[[131, 130, 131, 123, 124, 125, 103], [133, 134, 122, 123, 123, 130, 104], [131, 109, 132, 123, 127, 118, 143], [126, 113, 144, 120, 126, 116, 125], [126, 118, 144, 121, 126, 117, 115], [128, 110, 140, 120, 127, 116, 135], [135, 112, 123, 128, 127, 121, 146]]
The entry just left of the smallest entry: 125
The entry just left of 143?
A: 118
The entry at the centre is 120
The entry just left of 146 is 121
